Look-ups in named tables: a row name and a column name give one cell, copied from the table.

kesal.tsv
	nafu	dip	nibizuf	kir	zupade
vep	-6	14	58	71	49
zasuga	-1	-2	-45	-64	-54
lodurov	38	-10	10	-22	-54
dok	8	24	34	51	60
zabaku	1	15	55	33	63
gog	-5	-57	-37	-62	-83
nen	38	-61	58	50	32

nen, nibizuf: 58
zabaku, kir: 33
dok, nafu: 8
vep, nibizuf: 58
lodurov, dip: -10
zabaku, dip: 15
Row with the largest dip: dok

Table lopon
|  | gofi | pivar |
|---|---|---|
| sosaruf | 41 | 204 |
| fud | 39 | 203 |
| nakela | 38 | 200 |
| rek | 34 | 203 |
| lofet | 41 | 140 |
| gasi | 37 | 198 |
| bukara | 37 | 202 |
| nit | 40 | 203 |
| vakirom | 48 | 204 |
| vibi | 39 | 202 |
| peb | 38 | 205 |
| luz | 36 | 202 |
| dovevo | 36 | 166 |
| saluvil | 40 | 200 |

What is the gofi of rek in lopon? 34
What is the gofi of vakirom in lopon? 48
What is the pivar of lofet in lopon? 140
What is the pivar of nakela in lopon? 200
What is the pivar of fud in lopon? 203
What is the gofi of gasi in lopon? 37
What is the gofi of sosaruf in lopon? 41
What is the gofi of dovevo in lopon? 36
What is the gofi of bukara in lopon? 37
What is the pivar of sosaruf in lopon? 204
What is the pivar of luz in lopon? 202
What is the pivar of bukara in lopon? 202
What is the gofi of luz in lopon? 36
What is the gofi of nakela in lopon? 38
What is the gofi of peb in lopon? 38
What is the pivar of rek in lopon? 203
What is the gofi of nit in lopon? 40
What is the pivar of gasi in lopon? 198
What is the gofi of lofet in lopon? 41
What is the pivar of vibi in lopon? 202
Row with the largest gofi: vakirom

bof:
|  | memon | rakek | pabom |
|---|---|---|---|
| tegun | -19 | -14 | -35 |
| koz | 20 | 49 | -7 |
| bonugem | -14 | -30 | 8 |
| vipepi | 2 | -17 | -15 |
| nezek | -16 | -6 | 58 |
| dob | -74 | 7 | 30 |

dob, pabom -> 30
koz, memon -> 20
tegun, rakek -> -14
dob, memon -> -74
koz, rakek -> 49
vipepi, rakek -> -17
nezek, pabom -> 58
bonugem, memon -> -14
Row with the largest memon: koz

tenarir:
,zeretir,fubufu,zavud,mogeseb,daf,zekes
larivi,-1929,15425,66140,-13542,-38918,33768
zizek,-14920,342,46090,-26712,18025,56971
tar,14219,-13358,43572,-10343,-55241,-11600
vir,-70057,-79524,-53722,41788,-59081,13927
fiser,-17257,12038,-28668,75243,26927,67774
gulo,-34726,12825,53601,6325,-11229,78332
vofarug,12272,73945,-11317,26534,-3643,2165
tosom,-21050,4803,-1898,-47443,25076,715
zurege,12155,-10364,50868,9096,25178,-7756
vobolik,49211,16697,67375,-69094,54945,30740
nezip,-59475,57176,99746,-10017,54215,11515

What is the fubufu of larivi in tenarir? 15425
What is the zeretir of larivi in tenarir? -1929
What is the zeretir of zizek in tenarir? -14920
What is the mogeseb of vir in tenarir? 41788
What is the mogeseb of vofarug in tenarir? 26534
What is the daf of zizek in tenarir? 18025
What is the zeretir of vofarug in tenarir? 12272
What is the zekes of nezip in tenarir? 11515
What is the zeretir of gulo in tenarir? -34726
What is the mogeseb of tar in tenarir? -10343
What is the zekes of zurege in tenarir? -7756
What is the zekes of fiser in tenarir? 67774
What is the daf of zurege in tenarir? 25178
What is the fubufu of tar in tenarir? -13358
What is the zekes of tosom in tenarir? 715
What is the zavud of tosom in tenarir? -1898
What is the zeretir of zurege in tenarir? 12155
What is the zavud of nezip in tenarir? 99746

Table detub
	karazar	gege	gimivem	ginab
nedepid	127	92	160	157
fule	229	111	162	168
zage	98	100	179	181
noka	156	64	168	168
seli	82	219	160	162
lomik	196	145	150	151
mapavo	225	122	160	164
dedo	168	52	177	179
rez	153	232	158	165
mabonaz	79	130	173	173
gos	167	222	156	161
lagit	148	67	168	167
tem	136	238	163	171
fakop	167	162	146	144

What is the gege of noka in detub? 64
What is the karazar of mabonaz in detub? 79
What is the karazar of nedepid in detub? 127
What is the ginab of fule in detub? 168
What is the karazar of rez in detub? 153
What is the ginab of gos in detub? 161
What is the gimivem of mapavo in detub? 160
What is the ginab of mapavo in detub? 164
What is the karazar of zage in detub? 98
What is the ginab of dedo in detub? 179
What is the karazar of lomik in detub? 196
What is the karazar of fakop in detub? 167

zim =
|  | buv | fasepe | mup | magik | zol |
|---|---|---|---|---|---|
| vosu | 112 | 209 | 215 | 54 | 134 |
| mumim | 133 | 253 | 193 | 97 | 139 |
| lol | 65 | 232 | 249 | 83 | 170 |
| fesiv | 136 | 167 | 203 | 13 | 105 |
| voz | 135 | 210 | 198 | 55 | 122 |
| kana | 107 | 218 | 220 | 64 | 141 |
| puvob | 218 | 215 | 132 | 52 | 75 |
| kud | 148 | 254 | 181 | 96 | 129 |

What is the magik of fesiv in zim? 13
What is the mup of fesiv in zim? 203
What is the mup of mumim in zim? 193
What is the fasepe of voz in zim? 210
What is the zol of mumim in zim? 139
What is the zol of kana in zim? 141
What is the fasepe of vosu in zim? 209
What is the magik of kud in zim? 96
What is the zol of kud in zim? 129
What is the mup of voz in zim? 198
What is the magik of puvob in zim? 52
What is the zol of puvob in zim? 75
What is the mup of lol in zim? 249
What is the mup of vosu in zim? 215
What is the zol of lol in zim? 170
What is the mup of puvob in zim? 132
What is the buv of vosu in zim? 112
What is the buv of kana in zim? 107
What is the fasepe of fesiv in zim? 167
What is the mup of kana in zim? 220

ful =
	dis	tul	difasa
lisuvi	155	128	158
seto	161	110	7
gomigo	90	114	4
pilurev	128	195	141
tokuzi	125	165	137
vam	110	115	255
fumo	125	178	141
furerok	204	110	22
mirovo	250	109	68
rokupaz	138	136	146
dig	103	112	0
kap	194	199	186

dig, dis: 103
tokuzi, tul: 165
fumo, difasa: 141
gomigo, difasa: 4
tokuzi, difasa: 137
furerok, dis: 204
rokupaz, dis: 138
seto, difasa: 7
mirovo, tul: 109
gomigo, dis: 90
fumo, dis: 125
lisuvi, dis: 155
pilurev, tul: 195
vam, difasa: 255
Which row has the largest tul? kap

luz:
         butifi  datagel   sulub  mokira  denepup  nunuvim  tomipin  vepadag
nes      53.075   43.079  22.329  32.402   40.718   65.406   88.397   13.837
lok      52.421   42.827  21.634  31.056   39.682   68.551   86.919    8.512
vod      57.847   51.899  66.130  62.940   57.885   43.705   36.878   89.221
laner    52.238   45.946  30.174  33.543   40.011   78.623   54.745    1.262
dumib    52.610   42.745  22.099  31.812   40.240   66.537   89.140   12.050
ronuva   50.698   49.621  86.036  67.963   57.655   54.273   25.645   95.765
ter      52.314   43.745  22.421  30.424   38.972   73.495   76.484    1.577
vipud    51.563   46.693  36.389  36.134   40.891   80.758   44.731    4.402
medomor  53.316   43.006  30.975  39.265   44.785   55.265   93.846   38.249
vig      53.926   45.584  24.351  32.536   40.453   72.248   66.850    4.696

tomipin of vipud is 44.731
nunuvim of laner is 78.623
vepadag of vipud is 4.402
tomipin of laner is 54.745
butifi of ronuva is 50.698
mokira of dumib is 31.812
tomipin of vig is 66.850
sulub of vod is 66.130
vepadag of vig is 4.696
vepadag of medomor is 38.249
Row with the largest sulub: ronuva

fivoz:
|  | zuzun | tad | zado | sote | fusifa | gubu | sufibem | kig | tibidek | fipamo |
|---|---|---|---|---|---|---|---|---|---|---|
| vas | 0.790 | 0.657 | 0.703 | 0.538 | 0.496 | 0.719 | 0.467 | 0.778 | 0.576 | 0.493 |
| letiv | 0.757 | 0.617 | 0.725 | 0.482 | 0.780 | 0.574 | 0.843 | 0.578 | 0.147 | 0.518 |
| vevuf | 0.425 | 0.619 | 0.743 | 0.849 | 0.704 | 0.933 | 0.637 | 0.297 | 0.649 | 0.426 |
| vez | 0.508 | 0.747 | 0.711 | 0.671 | 0.549 | 0.479 | 0.727 | 0.398 | 0.616 | 0.748 |
| sol | 0.766 | 0.547 | 0.680 | 0.580 | 0.573 | 0.626 | 0.523 | 0.435 | 0.397 | 0.111 |
| rem | 0.498 | 0.575 | 0.579 | 0.569 | 0.496 | 0.627 | 0.468 | 0.756 | 0.768 | 0.583 |
| vegumat | 0.469 | 0.704 | 0.629 | 0.730 | 0.756 | 0.727 | 0.580 | 0.745 | 0.699 | 0.697 |
| sas | 0.625 | 0.554 | 0.558 | 0.639 | 0.419 | 0.534 | 0.597 | 0.450 | 0.687 | 0.537 |
| rakibeb | 0.653 | 0.561 | 0.635 | 0.559 | 0.745 | 0.847 | 0.430 | 0.448 | 0.623 | 0.421 |
| nasag | 0.562 | 0.862 | 0.741 | 0.449 | 0.463 | 0.720 | 0.650 | 0.456 | 0.377 | 0.866 |

zuzun of vevuf = 0.425
zuzun of vegumat = 0.469
zuzun of sas = 0.625
fusifa of sol = 0.573
fipamo of vegumat = 0.697
tibidek of vevuf = 0.649
gubu of rakibeb = 0.847
fipamo of nasag = 0.866
fipamo of sas = 0.537
kig of rem = 0.756
fusifa of vas = 0.496
sufibem of vez = 0.727
sote of sol = 0.580

